These are the activations of a small neural network, seen along a few directions. Each row is one input.
Each table varies a few parts of the input and shows all the possible inputs, shuffled.
Descriptions start from the smaller parts, as in this example, which fits no table here: one of 8 places around a ring, together with either a single point or one of 11 places along a line or (one of 3 separate values, together with one of 6 places along a line).
Shared parts are said once, and a part with two or three values counts as separate values.

Other details of the inputs shift rows strongly along two fixed directions, in all tables alike. That doesn't count.

Table:
R1: [  1  33 -20  24  13   3   4 -10  17  35  36]
R2: [ 17  34  13   4  13  -2  30  25   4  -4 -29]
R3: [-11   8   1  -9  -3  10  -8 -23   1  -8 -21]
R4: [  8 -41  20  -7 -23 -10 -10  27  13  -4 -21]
R5: [-21 -16 -23  20  -7  28 -13 -18  -9 -24   6]
R6: [ 21   0  17   6  -9  -7  26   8 -24  11   3]
R7: [ 20 -18  28 -24   6 -26 -25   6 -19 -15 -21]
R8: [  7   0  43  19 -10   2  14  31  27  32   4]
R9: [ -2   6  33 -11 -31 -15  -3  24  37  17 -21]
R10: [-2 22 15  4  5 20 21 46 27  3 -1]
R11: [  4  28  26   7 -17  17  33  49  37  11 -31]
R12: [-13  29 -30  41 -18   2  18 -20   7  14 -13]
R13: [-10  12 -11  22 -23   7  18 -18  -2  -3 -18]
R14: [  1  36 -39   3  31  25   4  11   6  -4  29]
R15: [ 23 -14  11  -5  10  26  -5  31 -18 -28 -38]
R16: [-14 -39 -29   0  16  -1 -38   1  -1 -22  25]
R17: [ 17 -13 -10 -29  24 -14 -40 -12 -26 -19  16]
R18: [ -9 -33 -14  23  -4  28 -21  -3 -19 -18   1]
R19: [-22  49 -21 -14   4  -7   3 -13  21  33  29]
R20: [-24  56 -13   4   7 -16  21 -37  18  13  -7]
R21: [ 18 -47  29  12   4  25 -34  17 -12  -8 -10]
R22: [ 21   6  24  20   9 -15   7   1  -6  16 -17]
R23: [-16 -12 -42  27   2   1 -13 -10  20   5   1]
R24: [ -6  12  -1 -17  16 -14 -16 -18 -16  -2 -13]
R25: [ 31  -6  24  -5 -10 -33  34  21   4  28  -9]
R26: [  2   5 -20  -6  -4 -22   6   5  18  17  25]
R27: [ 18 -20  38 -14 -20  11  21  21 -18  -1  14]
R28: [ -9 -12 -21 -16   9  20  -3 -20 -17 -22  34]
R29: [ -3  18 -35  15   3 -16  18  -4  25  32  28]
R30: [ -9  42 -20 -10  -1 -19  -5  -6  29  25  31]
R31: [-11  37 -36  19   0 -45  18 -21  24  16  -8]
R32: [  4 -33  35  10 -16  15   6  31  -9  -1   6]
R33: [-22  -3  -3  15 -10  17   8   0   4  -7  22]
R34: [-31 -12 -19  -1   4  22  -5 -16   3 -24  26]
R35: [ 27 -20  37 -15 -12  -1  22  11 -34 -10  -1]
R36: [-16  32 -28  26   1  -8  21 -34  -8  -5   0]
R37: [  1  -2 -25  23  -8 -16   7  -7  14  15 -23]
R38: [-15  11  47 -22 -20  -7  11  31  28  28  -4]
R39: [-26  20 -36  12 -11   7  11 -38   7 -13 -11]
R40: [  4   9 -41  -2  14 -30  -4 -19  -1   1  18]
R41: [-12  44 -26  40  -4 -16  31 -24   3  18  -3]
R42: [ -4 -37  37 -15 -28  20   8  14   0 -21 -21]
R43: [  9  19  29 -10 -32 -27   6  14  28  20 -37]
R44: [ 25   5 -17 -11  41  19  -8  12 -29 -29   8]
R45: [ 28 -33  22   2   2 -27   9  14 -15   1 -28]
R46: [  6  11  17 -18 -12 -10  37  -6  -7  -1   1]
R47: [  7  25  22 -30   0 -20   9   2  -3  21  -1]
R48: [ -5  18  41 -13 -26 -22   8  32  46  27   1]
R49: [ 20  -1 -19  13  35   3 -22 -21 -26   0  24]
R50: [ 29 -22  37  13  -9   4  -6  15  -8  10 -32]
R51: [-26 -12 -16  -8  12  30 -35 -26  -1 -24   3]
R52: [-27   8  11 -11   3  15  -4  -5  20   0  16]
R53: [ 22 -33  22  -4  -6  16   2  20 -31  -2  20]
R54: [ -2   3 -15 -25  30   8 -19 -34 -26 -19  20]
R55: [ -6 -45 -19   9  16   5 -24   8  -2  -8  19]
R56: [ -3 -22  -3 -10  11   3  -2 -25 -34 -39  -9]
R57: [-16 -30  -2 -20  10  21 -50  -5 -14 -20  -5]
R58: [  3 -24  20 -27  -3   4 -29   2 -23 -10 -32]
R59: [ -2 -26 -43   6   6 -10 -32 -20 -10 -21 -12]
R60: [ -2 -13   1 -32  20  22 -23 -14 -19 -14  29]
Description of these inputs: one of 6 places around a ring, together with either a single point or one of 9 places around a ring.
The inputs of R39 and R28 match in every part but the place on the ring of 6. If R50 is changed in the same way as R39 into R28, which row does it become?
> R1
List by row number the other rows that have the place on the ring of 6 in common with R48.
> R8, R10, R16, R32, R33, R34, R38, R52, R55
List by row number the other rows that have the place on the ring of 6 in common with R47.
> R6, R17, R25, R35, R40, R44, R46, R49, R54

Table:
R61: [  5  -8  32   0  -6  18  10  18  -2  -5 -11]
R62: [  8   7  -2  15 -11 -15  12   7  11  14 -16]
R63: [  1 -13 -14 -25  23  11 -20 -12 -24 -22  24]
R64: [-17  36 -23   8   3 -24   0 -28  15  19   9]
R65: [ -2 -21 -22   9   4   6 -18 -16 -16 -15  -3]
R66: [-12  23   6  11 -11   8  26   8  15  10  -2]
R67: [ -9  26  -3  16 -26 -11  26  -2  25  16 -17]
R68: [ 17 -30  43  -9 -16 -14   6  26   5   8 -20]
R69: [-10  11 -37  -4  29   6  -7 -27 -19 -20  26]
R70: [-16   6 -36  10  14   1 -16 -17  14   5  23]
R71: [ 25 -38  50 -34  -3  -6 -17  20 -23  -3  -3]
R72: [ 29 -54  33  -9  -5   1 -10  19 -25 -13 -24]
R73: [ -5 -31 -24   5  19  28 -30 -16 -35 -38   0]
R74: [-10 -19 -19  -2   8   9 -26  -8  -4 -10  18]
R75: [-15  21  -6  13 -18 -17  15  -5  29  21  -3]
R76: [ -1  20 -15   6   1 -17   2 -25  -4  11  -2]
R77: [  7   2  35 -25 -17 -25  18  11   9   9 -18]
R78: [-3 26 -5 21 -3 -5 31  4 20 22 10]
R79: [ -2 -15  16 -11 -13   4  -6  14   8  -2   1]
R80: [  7 -24 -24 -13  28  10 -23 -25 -44 -38   8]
R81: [  4  18 -19   0  25   1  -3  -7 -12  -6  13]
R82: [  4  -7  33  -3 -28  -2  19  18   7   7 -35]
R83: [  4 -32  47 -17 -22   0  -2  27   0  -5 -29]
R84: [  8 -18  11   0  -4 -13  -8  15   5   2 -10]
R85: [ 23 -20  16   7  -2  -1   6  20 -13  -3 -13]
R86: [-19  31 -41  28  -1   4  12 -24  11   0   7]
R87: [-25  28 -10   8  -7   5   0  -8  33  14   2]
R88: [-18   6 -15   8  -8  -6  -5  -9  16  -2  -1]
R89: [ -5  35  -8  -3 -11 -23  27 -15  14  14 -12]
R90: [ 23 -10  49 -24  -9  -5   9  22 -10  14   3]
R91: [ -2 -30 -31  -1  25   9 -45  -5 -15 -20  22]
R92: [ -1  21  20   4 -23  -3  33  19  28  30   5]
R93: [-17   1  -2   4  -3   4 -13  -8  13  -4 -12]
R94: [-14  36   0   8 -20   0  29   8  34  23  10]
R95: [  1  -2 -18 -17  24  -1 -30  -8  -9 -10  13]
R96: [ 25 -27  35 -17   9   3  -5  12 -36 -10   5]
R97: [-12  19 -15  16  -3   8  15  -4   9   0  12]
R98: [ -4  39 -29   7   7 -18   7 -19  10  12  -8]
R99: [ 21 -25  19   5  -2   2   9  13 -14  -3 -12]
R100: [-28   1 -36   2  11  16 -28 -19   5 -11  16]
R101: [ 16 -24  19   4  -9   6   9  11 -16  -7 -11]
R102: [ -6 -33 -22   4  17  24 -42 -22 -27 -36 -10]
R103: [ 16 -32  33 -41   1  -4 -12  14 -18 -14  -2]
R104: [ -7  10 -13  17   2   7  12  -4   2   3  15]
R105: [  7 -10  28   4 -11  13  10  11  -4  -6 -24]
R106: [  1  12 -17  19  10   1   8   5   4   5  14]
R107: [-21  27 -14  10   0  17   2  -7  23   8  11]
R108: [  2 -29 -23  -1  26  20 -30  -7 -19 -18  28]
R109: [ 14   5  32 -19  -7 -24   8  18   8  11 -21]
R110: [  1  13 -25  10  16  -3  -6 -29 -20  -3  11]
R111: [ -8  19  24  -2 -23   6  27  21  26  20  -4]
R112: [ -7  39 -14  17  -6  -8  23   8  34  31  16]
R113: [ 21   4  31 -24   1  -4   8  25  -2   9  -1]
R114: [  7   9 -29   2  27   1 -13 -18 -22 -15   3]
The inputs of R84 and R85 match in every part but one. If R109 is changed in the same way as R84 into R85, which row does it become?
> R114
The inputs of R73 and R66 match in every part but one. If R101 is changed in the same way as R73 into R66, which row does it become?
> R104
What do these inputs look like to the network?
> one of 6 places around a ring, together with either one of 3 separate values or one of 6 places along a line
List by row number the other rows that have the place on the ring of 6 in common with R107.
> R63, R90, R92, R94, R108, R111, R112, R113
Change only the choice among 3 separate values in R103. List by row number the other rows that result.
> R71, R95
List by row number the other rows that have the place on the ring of 6 in common with R89.
> R62, R65, R67, R72, R76, R82, R98, R102

Table:
R115: [ 40 -24  46 -25   0 -24   4  41 -10   6 -14]
R116: [-12  42 -15  37 -16 -18  43  -1  44  40   6]
R117: [ 30 -56  18 -13  14  17 -18   9 -46 -23  12]
R118: [  4 -60  19 -18   7  11 -46   2 -28 -27  -2]
R119: [-33  31 -39  19   7  15   5 -22  13  -4  29]
R120: [-17  52 -38   2  23   4   5 -18   8   2  29]
R121: [-19   5 -42  -1  15  -4 -32 -38  -3  -2  24]
R122: [-20  59 -13  34 -24 -20  53 -18  29  29 -19]
R123: [ 12 -18 -18 -11  44  25 -37 -10 -46 -33  25]
R124: [ -9 -33 -27 -24  26  22 -40 -22 -34 -38  31]
R125: [ -1   8  36 -25 -25 -14  21  10  20  23  -4]
R126: [-19  31 -47  15   1 -23  -7 -31  17  19  22]
R127: [-18  28 -12  16 -14 -14  21 -26  17   5 -17]
R128: [-26  32 -43  34   7  27  -1 -17  15   0  14]
R129: [-18 -41 -23 -11  19  33 -56 -13 -15 -37   3]
R130: [ 20   5  53 -29 -12 -23   8  27  11  23 -19]
R131: [-34  39 -44  25   1  23   4 -14  25  -1  15]
R132: [ -3  -5  55 -18 -32  -8  23  25  25  20 -17]
R133: [ 22 -51  18 -27   4   0 -22 -12 -48 -37 -17]
R134: [ 37   2  44 -10  -5 -21  30  38   6  26 -13]
R135: [ 19 -25 -24  -5  47  18 -36 -10 -44 -28  23]
R136: [-19 -19 -29   6  11  17 -46 -16   0 -17   0]
R137: [-12 -23 -29  10  13  -2 -39 -18 -10 -15  14]
R138: [-16  17 -36  33  11  10   6 -19   8   6  23]
R139: [  9 -27 -31 -14  40  -4 -60 -16 -35 -27  17]
R140: [-18  47 -23  35 -23 -20  32   8  58  38  -8]
R141: [ -2  22 -22  10  -7 -27  17  -6  20  24  14]
R142: [ 23 -13  57 -44  -2  -1   8  36  -8  -3 -10]
R143: [ -5  17 -17  33  -9   1  18   9  31  21  -6]
R144: [ 24   1  45  -8 -30 -19  42  13 -12  13 -33]
R145: [ 17 -39  46  -7 -26  -5 -10  39   6   2 -32]
R146: [ 18  25  32 -17 -10 -27  28   5   4  11 -34]
R147: [ -7  22 -51  24  13  -8   6 -26   7  14  29]
R148: [  4  25  33  18 -40 -10  50  20  23  22 -51]
R149: [ 22 -23  55 -29 -19   7  19  32 -16  -4   0]
R150: [-23  43 -38  -9  24  -6 -13 -29  17   8  20]
R151: [  5 -32  11  -3  -6  11 -16  -2 -16 -29 -37]
R152: [ 23 -43  46  -8 -18 -14   7  38  -2   2 -15]
R153: [  4   9  38   9 -22   6  34  22  11  16  -3]
R154: [ -9  54 -46  16  20 -15  13 -36  -5   5  -3]
R155: [ -7 -25  15 -13  -5  26 -13  18   1 -19  -9]
R156: [ -6 -12 -32  26  16  29 -18  -7  -6 -15   9]
R157: [ 22 -48  18 -17  13  25 -22   5 -50 -30  16]
R158: [ -2  -1  54 -16 -30  -1  32  31  22  13 -12]
What do these inputs look like to the network?
> one of 4 places along a line, together with either one of 2 separate values or one of 9 places around a ring
The inputs of R115 and R141 match in every part but the place on the line of 4. If R146 is changed in the same way as R115 into R141, which row does it become?
> R133
Change only the choice among 2 separate values in R148. List by row number the other rows that result.
> R151
Change only the place on the ring of 9 in R143. List by row number the other rows that result.
> R128, R129, R131, R136, R140, R145, R155, R156
Change only the place on the line of 4 in R139. List by row number the other rows that result.
> R126, R137, R145
List by row number the other rows that have the place on the line of 4 in common with R152.
> R116, R118, R119, R122, R127, R132, R137, R138, R153, R158
